Each row below holds a small network's activations on one input, seen along a few directions.
Each table varies a few parts of the input and shows all the possible inputs, shuffled.
A made-up example of a description, with smaller parts first: values(3) and (point or line(11) or (line(4) and ring(5))).
Shared parts are said once, and a part with two or three values counts as separate values.
(in the rows, 128 means zero)

Other details of the inputs shift rows strongly along two fixed directions, in all tables alike. That doesn't count.

A family of inputs:
row 1: [145 139  94 133 111 118 116  77 150 114 114 127]
row 2: [129 128 185 115 155 143 140 176 122 133 123 140]
row 3: [127 126 169 119 167 172 158 174 121 125 130 145]
row 4: [137 140 108 124 100 106 103  81 137 123 105 107]
row 5: [146 126 117 135 110 114 120  77 131 123 115 130]
row 6: [127 137 178 106 167 148 136 175 139 137 127 137]
row 7: [125 125 186 104 162 144 134 167 138 144 129 133]
row 8: [127 144 173 103 162 144 140 185 113 128 123 125]
row 9: [124 114 178 112 168 165 150 160 135 143 128 143]
row 10: [153 140 144 123 124 130 122  76 135  99  74 146]
row 11: [ 87 134  81 131 114 108 104  80 113  97 106 154]
row 12: [ 59  97  46 161 115  92 134 179 101 151 219 120]
row 13: [138 133  92 143 107 137 119  76 145 113 110 129]
row 14: [143 125 102 131 106 112 115  73 150 122 117 122]
row 15: [127 114 182 120 163 162 152 157 118 142 128 147]
row 16: [136 131 171 108 172 152 154 174 126 125 130 144]
row 17: [115 102  51 165  89  97 133 191 121 162 229  86]
row 18: [146 141 156 121 120 126 105  74 131 110  77 137]
row 19: [112  86  61 176  93 116 154 181 115 167 222 103]
row 20: [139 142 115 132  99 109 112  98 120 114  99 115]
row 21: [138 139 121 129 103 107 109  87 119 125 106 113]
row 22: [137 152 106 124 109 114 107  96 137 118 104 112]
Each input here is: values(2) or (line(4) and ring(5)).
Start at row 22 and move only the line(4) part, one step at a time. The first step leads to row 6. Which rows follow, in order?
Answer: row 1, row 13

A family of inputs:
row 23: [145 134  95 139 103 111 124 150 137 138 160  95]
row 24: [152 119  90 157  74 116 109  74 141 135 130 101]
row 25: [102 133 175 102 168 147 124 134 132 119  99 158]
row 26: [124  95  85 161  85  94 133 179 117 183 214  79]
row 27: [116 152 159  98 150 127 109 101 130 112  79 145]
row 28: [115 151 147 112 148 146 120 110 116  97  78 148]
row 29: [140 133 161 110 140 123 132 151 126 144 128 116]
row 30: [104 127 150 117 154 129 143 214 107 143 166 127]
row 31: [146 115 153 124 147 149 149 138 142 145 138 133]
row 32: [118 116  68 149  96 113 111  56 136 116 125 133]
row 33: [123 142 185  97 168 129 133 142 116 118  96 148]
row 34: [155 141 177 101 167 157 144 139 149 122 105 140]
row 35: [ 84 110 145 114 168 135 146 190 122 158 171 139]
row 36: [115 117 137 133 156 164 168 211 113 145 169 128]
row 37: [118 132 153 115 144 115 129 156 117 127 128 134]
row 38: [115 112  69 153  92 113 109  68 137 118 132 132]
row 39: [129 153 119 119 118 117 109  90 119  98  87 131]
row 40: [160 131 168 120 139 154 128  93 152 116  86 145]
row 41: [126 121  83 157 103 139 138 150 123 125 156 115]
row 42: [141 121 117 138  98 107 122 115 123 149 140 101]
row 43: [100  93  53 168 106 106 152 176 106 157 221 113]
row 44: [134 116  75 158  87 107 117  67 131 111 127 136]
row 45: [168 162 101 126  94 114 100  50 147  94  74 111]
row 46: [106 131  92 132 108  98 104 122 130 135 143 117]
row 47: [156 136 178 115 137 154 128  91 138 124  82 132]
row 48: [111  99 148 130 162 139 167 188 113 153 178 147]
row 49: [140 133 163 113 136 124 126 155 128 141 127 116]
row 50: [115 138  63 152  86 110 100  83 121 102 116 120]
row 51: [129 137 150 123 142 145 127 104 120  95  84 161]
row 52: [155 142 181 104 164 158 139 143 152 120 103 141]
Changing only one part turns row 29 into row 49. The same change can be made to row 35. Which row results?
Answer: row 25
Describe the family of inputs behind these rows.
Answer: values(2) and (point or ring(6) or ring(8))
Start at row 24 and move only the ring(6) part, one step at a time. The first step leads to row 40. Which rows follow, in order?
Answer: row 52, row 23, row 49, row 26
Change only the values(2) part in row 40. List by row number the other rows that result.
Answer: row 31
